A small network was trained on invented records. Each row is its activation on one of them, seen along a few directions.
Each row is followed by the record's values for the fields MEBA, DOPA, MAB, DIDA.
Not every record has every field; a missing one is written missing.
The largest differences between rows may come from other fields.
In the rows, zero is written as 500.
Random noise pushes rows far along 7 fixed directions. That doesn't count. These rows show it; they differ only by the noise:
615, 472, 554, 586, 556, 559, 493, 535, 585, 444, 472, 467, 443, 426, 567, 451, 497, 474, 677, 660, 471, 602, 477, 606
526, 411, 485, 497, 588, 525, 400, 665, 568, 533, 568, 436, 527, 289, 225, 425, 351, 454, 655, 458, 477, 595, 567, 562
356, 407, 392, 361, 659, 568, 351, 494, 678, 416, 351, 537, 344, 799, 724, 415, 486, 478, 440, 287, 514, 366, 401, 438
398, 281, 502, 576, 549, 648, 449, 659, 645, 390, 242, 541, 376, 816, 775, 471, 568, 425, 550, 397, 492, 461, 342, 527
218, 401, 637, 465, 490, 514, 407, 744, 567, 352, 354, 533, 392, 593, 409, 515, 282, 408, 485, 203, 616, 818, 493, 654
580, 433, 475, 524, 444, 588, 536, 476, 547, 476, 475, 492, 486, 568, 599, 507, 603, 443, 543, 484, 436, 446, 424, 423
343, 489, 661, 511, 558, 500, 512, 598, 575, 368, 390, 483, 375, 602, 642, 481, 453, 450, 506, 447, 597, 747, 473, 640
490, 546, 514, 407, 514, 479, 786, 428, 367, 635, 731, 225, 659, 464, 528, 529, 826, 438, 394, 417, 479, 413, 502, 259
486, 521, 631, 550, 480, 432, 624, 471, 564, 538, 564, 514, 487, 497, 583, 445, 610, 455, 387, 567, 542, 575, 544, 435

594, 330, 576, 720, 469, 566, 659, 599, 628, 542, 463, 578, 516, 664, 720, 409, 717, 471, 453, 618, 444, 405, 419, 499 : (MEBA mobas; DOPA missing; MAB kuzen; DIDA ral)
336, 522, 593, 373, 123, 508, 535, 490, 198, 417, 424, 582, 581, 586, 343, 792, 407, 312, 429, 133, 589, 715, 436, 432 : (MEBA rarov; DOPA baler; MAB pori; DIDA kigu)
502, 433, 419, 499, 788, 504, 264, 539, 628, 499, 341, 520, 353, 540, 604, 404, 347, 533, 762, 670, 557, 433, 518, 652 : (MEBA rarov; DOPA baler; MAB kuzen; DIDA ral)
492, 449, 373, 344, 503, 548, 541, 440, 368, 568, 606, 334, 613, 468, 384, 599, 559, 416, 540, 320, 447, 334, 463, 363 : (MEBA rarov; DOPA baler; MAB murir; DIDA ral)
490, 396, 564, 518, 789, 363, 640, 598, 471, 771, 681, 336, 626, 375, 427, 384, 664, 471, 530, 655, 567, 360, 639, 339 : (MEBA rarov; DOPA missing; MAB kuzen; DIDA ral)
707, 592, 534, 471, 244, 518, 462, 432, 383, 380, 603, 545, 500, 262, 291, 630, 383, 469, 627, 503, 426, 696, 553, 548 : (MEBA missing; DOPA missing; MAB pori; DIDA kigu)
482, 448, 444, 613, 599, 491, 263, 608, 654, 495, 412, 640, 477, 476, 390, 425, 258, 595, 604, 582, 499, 472, 546, 644 : (MEBA rarov; DOPA missing; MAB kuzen; DIDA kigu)
765, 784, 498, 458, 448, 463, 730, 177, 403, 472, 774, 390, 538, 340, 654, 533, 752, 556, 473, 709, 370, 525, 521, 412 : (MEBA rarov; DOPA missing; MAB pori; DIDA kigu)
551, 357, 443, 453, 300, 627, 451, 527, 411, 416, 368, 535, 496, 591, 494, 677, 484, 369, 653, 323, 454, 519, 365, 536 : (MEBA mobas; DOPA baler; MAB murir; DIDA ral)
562, 320, 694, 727, 562, 524, 651, 724, 500, 536, 377, 403, 540, 494, 706, 470, 692, 452, 656, 787, 542, 598, 493, 586 : (MEBA missing; DOPA missing; MAB murir; DIDA kigu)
622, 524, 378, 552, 451, 716, 437, 517, 486, 367, 409, 420, 486, 431, 463, 571, 410, 631, 713, 477, 366, 513, 349, 697 : (MEBA rarov; DOPA bibak; MAB murir; DIDA ral)
386, 570, 616, 653, 618, 327, 357, 650, 563, 571, 416, 605, 485, 297, 295, 393, 261, 552, 587, 737, 618, 638, 662, 673 : (MEBA rarov; DOPA bibak; MAB pori; DIDA kigu)
368, 345, 632, 576, 321, 435, 583, 648, 580, 533, 443, 664, 495, 654, 544, 486, 573, 419, 191, 384, 577, 539, 540, 371 : (MEBA missing; DOPA missing; MAB murir; DIDA kigu)
353, 552, 516, 572, 497, 433, 294, 567, 563, 514, 371, 658, 477, 458, 286, 474, 199, 526, 466, 512, 584, 556, 574, 571 : (MEBA rarov; DOPA bibak; MAB murir; DIDA kigu)
608, 431, 507, 628, 616, 444, 418, 532, 616, 637, 515, 580, 562, 339, 437, 341, 461, 517, 532, 731, 485, 374, 597, 474 : (MEBA rarov; DOPA missing; MAB murir; DIDA kigu)
486, 358, 429, 530, 513, 563, 429, 649, 388, 630, 506, 391, 640, 410, 252, 502, 502, 467, 626, 485, 460, 327, 507, 461 : (MEBA mobas; DOPA baler; MAB pori; DIDA kigu)
702, 352, 543, 704, 197, 710, 761, 578, 356, 440, 465, 444, 624, 646, 699, 679, 826, 395, 579, 511, 344, 462, 303, 430 : (MEBA missing; DOPA missing; MAB kuzen; DIDA kigu)
556, 413, 631, 577, 331, 552, 684, 512, 483, 387, 437, 532, 444, 668, 733, 566, 642, 376, 498, 458, 506, 641, 388, 501 : (MEBA mobas; DOPA missing; MAB kuzen; DIDA ral)
592, 657, 381, 366, 550, 486, 384, 326, 549, 457, 582, 512, 439, 402, 416, 461, 347, 543, 568, 500, 461, 476, 504, 542 : (MEBA mobas; DOPA bibak; MAB murir; DIDA ral)
539, 536, 561, 538, 603, 374, 449, 432, 732, 498, 581, 736, 355, 465, 558, 348, 424, 531, 313, 645, 588, 605, 622, 569 : (MEBA rarov; DOPA bibak; MAB kuzen; DIDA ral)
519, 648, 476, 357, 563, 473, 560, 392, 394, 483, 572, 354, 562, 447, 544, 561, 554, 508, 493, 459, 491, 509, 478, 497 : (MEBA rarov; DOPA missing; MAB murir; DIDA kigu)
550, 446, 618, 476, 652, 485, 543, 536, 494, 452, 507, 468, 448, 404, 552, 491, 502, 417, 679, 636, 535, 641, 526, 579 : (MEBA rarov; DOPA missing; MAB pori; DIDA ral)
694, 590, 328, 437, 325, 558, 461, 301, 454, 485, 610, 551, 567, 430, 401, 580, 452, 519, 534, 485, 366, 320, 472, 347 : (MEBA rarov; DOPA missing; MAB kuzen; DIDA kigu)
400, 503, 436, 471, 315, 582, 507, 473, 537, 427, 414, 612, 439, 720, 565, 530, 518, 541, 314, 248, 494, 424, 423, 465 : (MEBA mobas; DOPA bibak; MAB kuzen; DIDA ral)
430, 361, 444, 685, 382, 525, 482, 547, 647, 568, 376, 707, 509, 746, 595, 399, 577, 523, 322, 496, 470, 326, 484, 385 : (MEBA mobas; DOPA bibak; MAB kuzen; DIDA kigu)
520, 471, 391, 558, 672, 521, 537, 433, 522, 685, 520, 412, 577, 572, 660, 418, 681, 560, 462, 714, 464, 205, 487, 359 : (MEBA rarov; DOPA baler; MAB murir; DIDA kigu)
376, 245, 465, 522, 525, 542, 569, 784, 517, 604, 540, 384, 603, 577, 403, 463, 615, 447, 372, 298, 477, 422, 483, 362 : (MEBA missing; DOPA missing; MAB murir; DIDA kigu)
536, 498, 514, 586, 429, 441, 513, 509, 665, 622, 636, 686, 533, 466, 384, 360, 490, 530, 278, 479, 446, 425, 581, 438 : (MEBA mobas; DOPA missing; MAB kuzen; DIDA ral)
408, 605, 517, 506, 425, 460, 475, 346, 583, 420, 358, 694, 389, 714, 736, 450, 502, 555, 247, 466, 539, 438, 472, 469 : (MEBA rarov; DOPA bibak; MAB murir; DIDA kigu)
423, 469, 474, 588, 412, 493, 540, 408, 539, 559, 393, 590, 545, 747, 621, 493, 678, 522, 292, 527, 497, 231, 454, 310 : (MEBA mobas; DOPA bibak; MAB murir; DIDA kigu)
457, 612, 572, 537, 703, 427, 756, 470, 415, 645, 663, 251, 530, 436, 668, 448, 777, 558, 450, 739, 530, 478, 559, 470 : (MEBA rarov; DOPA baler; MAB pori; DIDA ral)
734, 499, 535, 452, 518, 493, 494, 481, 547, 500, 625, 544, 471, 308, 449, 443, 443, 440, 633, 604, 477, 582, 542, 534 : (MEBA missing; DOPA missing; MAB kuzen; DIDA ral)
536, 526, 494, 465, 719, 482, 415, 489, 627, 484, 457, 503, 372, 542, 648, 394, 518, 576, 592, 638, 507, 480, 515, 592 : (MEBA mobas; DOPA missing; MAB pori; DIDA ral)
592, 401, 527, 654, 365, 342, 552, 583, 611, 792, 705, 696, 644, 274, 159, 413, 532, 507, 287, 571, 479, 377, 687, 300 : (MEBA rarov; DOPA missing; MAB murir; DIDA ral)
701, 451, 431, 484, 241, 513, 404, 489, 458, 470, 554, 619, 541, 353, 250, 605, 347, 460, 592, 448, 419, 508, 523, 451 : (MEBA missing; DOPA missing; MAB kuzen; DIDA kigu)
240, 613, 648, 505, 478, 257, 495, 483, 463, 588, 534, 612, 540, 476, 348, 462, 337, 542, 257, 445, 683, 593, 633, 473 : (MEBA rarov; DOPA bibak; MAB kuzen; DIDA kigu)
354, 768, 584, 434, 353, 328, 566, 295, 396, 430, 545, 558, 471, 518, 544, 595, 494, 550, 268, 439, 621, 636, 542, 474 : (MEBA rarov; DOPA bibak; MAB pori; DIDA kigu)
643, 655, 308, 390, 838, 508, 508, 327, 494, 560, 662, 253, 535, 390, 630, 402, 649, 672, 641, 721, 366, 263, 508, 459 : (MEBA rarov; DOPA missing; MAB pori; DIDA kigu)
323, 538, 642, 473, 583, 389, 485, 672, 525, 467, 518, 480, 484, 423, 384, 433, 359, 500, 468, 474, 638, 708, 623, 651 : (MEBA mobas; DOPA missing; MAB kuzen; DIDA kigu)
508, 572, 480, 388, 511, 379, 524, 365, 479, 549, 689, 490, 517, 384, 411, 444, 478, 500, 358, 464, 507, 533, 608, 438 : (MEBA rarov; DOPA baler; MAB murir; DIDA kigu)
333, 467, 560, 532, 713, 447, 543, 667, 567, 496, 503, 335, 465, 561, 615, 370, 561, 544, 463, 512, 568, 597, 501, 588 : (MEBA mobas; DOPA missing; MAB pori; DIDA kigu)
525, 701, 364, 222, 631, 480, 321, 294, 473, 424, 612, 479, 462, 404, 344, 460, 313, 543, 546, 405, 508, 498, 543, 514 : (MEBA mobas; DOPA bibak; MAB pori; DIDA kigu)
418, 443, 548, 570, 740, 514, 575, 650, 475, 511, 483, 270, 539, 473, 545, 458, 564, 544, 615, 625, 511, 496, 523, 580 : (MEBA rarov; DOPA missing; MAB murir; DIDA kigu)
704, 568, 394, 563, 316, 654, 297, 535, 469, 385, 504, 476, 582, 218, 129, 597, 210, 556, 791, 493, 344, 618, 455, 715 : (MEBA mobas; DOPA missing; MAB murir; DIDA kigu)

Which values does each new row have?
466, 603, 631, 636, 323, 342, 817, 432, 353, 696, 715, 422, 728, 359, 390, 547, 732, 514, 203, 595, 513, 466, 587, 325 : (MEBA rarov; DOPA bibak; MAB murir; DIDA kigu)
638, 468, 435, 536, 655, 536, 540, 451, 486, 548, 514, 392, 540, 459, 623, 426, 651, 511, 687, 777, 429, 351, 436, 489 : (MEBA mobas; DOPA bibak; MAB pori; DIDA kigu)
693, 469, 507, 673, 342, 670, 678, 488, 317, 478, 469, 321, 542, 497, 611, 648, 730, 490, 757, 696, 357, 432, 344, 529 : (MEBA mobas; DOPA baler; MAB pori; DIDA ral)
544, 589, 538, 570, 547, 502, 289, 514, 578, 381, 354, 578, 313, 455, 549, 439, 253, 577, 658, 692, 523, 710, 491, 806 : (MEBA mobas; DOPA baler; MAB pori; DIDA kigu)
339, 569, 386, 342, 578, 377, 184, 473, 632, 550, 508, 684, 435, 462, 215, 393, 148, 567, 368, 392, 547, 450, 606, 505 : (MEBA mobas; DOPA baler; MAB pori; DIDA kigu)
570, 449, 300, 401, 741, 708, 356, 539, 519, 421, 401, 285, 439, 528, 587, 481, 513, 576, 795, 514, 443, 350, 330, 635 : (MEBA mobas; DOPA bibak; MAB pori; DIDA ral)
397, 601, 609, 518, 476, 468, 749, 481, 350, 542, 596, 299, 616, 541, 602, 597, 719, 501, 377, 517, 552, 581, 474, 418 : (MEBA rarov; DOPA missing; MAB murir; DIDA kigu)
320, 480, 488, 474, 493, 470, 394, 550, 440, 572, 384, 570, 509, 605, 465, 528, 400, 478, 463, 439, 582, 453, 488, 445 : (MEBA rarov; DOPA baler; MAB pori; DIDA kigu)
570, 654, 452, 309, 528, 498, 690, 308, 307, 514, 679, 216, 606, 392, 563, 634, 708, 489, 539, 429, 470, 456, 462, 388 : (MEBA rarov; DOPA missing; MAB murir; DIDA ral)
449, 429, 534, 563, 431, 489, 634, 540, 512, 565, 530, 510, 569, 597, 559, 523, 668, 486, 324, 360, 502, 427, 499, 395 : (MEBA rarov; DOPA missing; MAB kuzen; DIDA ral)
672, 645, 426, 267, 528, 379, 351, 343, 554, 438, 737, 554, 433, 246, 274, 451, 241, 507, 509, 471, 489, 621, 635, 522 : (MEBA missing; DOPA missing; MAB kuzen; DIDA kigu)
395, 481, 564, 436, 665, 461, 428, 536, 494, 439, 330, 538, 411, 566, 581, 466, 406, 411, 553, 512, 612, 572, 528, 552 : (MEBA rarov; DOPA bibak; MAB murir; DIDA kigu)
486, 429, 423, 497, 579, 705, 347, 611, 465, 336, 331, 376, 470, 611, 597, 574, 422, 532, 780, 431, 447, 460, 368, 662 : (MEBA missing; DOPA missing; MAB kuzen; DIDA kigu)
540, 304, 407, 568, 445, 607, 442, 654, 522, 477, 456, 549, 515, 500, 338, 523, 422, 385, 641, 381, 463, 491, 472, 501 : (MEBA rarov; DOPA bibak; MAB kuzen; DIDA ral)
433, 240, 545, 629, 595, 464, 313, 757, 778, 543, 332, 762, 368, 590, 432, 312, 373, 424, 418, 463, 518, 428, 586, 537 : (MEBA mobas; DOPA missing; MAB murir; DIDA ral)
567, 520, 482, 433, 513, 450, 465, 469, 485, 498, 558, 516, 514, 383, 418, 490, 440, 465, 483, 485, 498, 492, 542, 480 : (MEBA rarov; DOPA missing; MAB murir; DIDA kigu)
689, 643, 460, 453, 401, 530, 463, 276, 384, 417, 465, 533, 502, 449, 498, 607, 482, 540, 666, 672, 461, 494, 438, 506 : (MEBA mobas; DOPA bibak; MAB pori; DIDA kigu)
303, 402, 692, 637, 524, 516, 508, 689, 662, 344, 207, 644, 283, 803, 835, 469, 499, 447, 380, 426, 616, 699, 426, 661 : (MEBA rarov; DOPA missing; MAB murir; DIDA ral)
533, 667, 394, 264, 493, 360, 458, 261, 593, 578, 726, 603, 480, 404, 375, 417, 424, 525, 209, 310, 504, 371, 581, 300 : (MEBA rarov; DOPA missing; MAB murir; DIDA ral)
520, 523, 453, 566, 493, 502, 366, 474, 616, 550, 484, 661, 498, 523, 469, 404, 413, 586, 410, 546, 465, 400, 502, 479 : (MEBA rarov; DOPA missing; MAB pori; DIDA kigu)
506, 427, 264, 406, 622, 650, 424, 552, 394, 472, 401, 297, 583, 527, 492, 556, 516, 524, 708, 393, 428, 268, 362, 496 : (MEBA rarov; DOPA bibak; MAB murir; DIDA kigu)
518, 331, 481, 490, 256, 508, 470, 500, 651, 506, 436, 843, 461, 692, 483, 473, 477, 388, 294, 304, 486, 396, 497, 322 : (MEBA mobas; DOPA missing; MAB kuzen; DIDA ral)
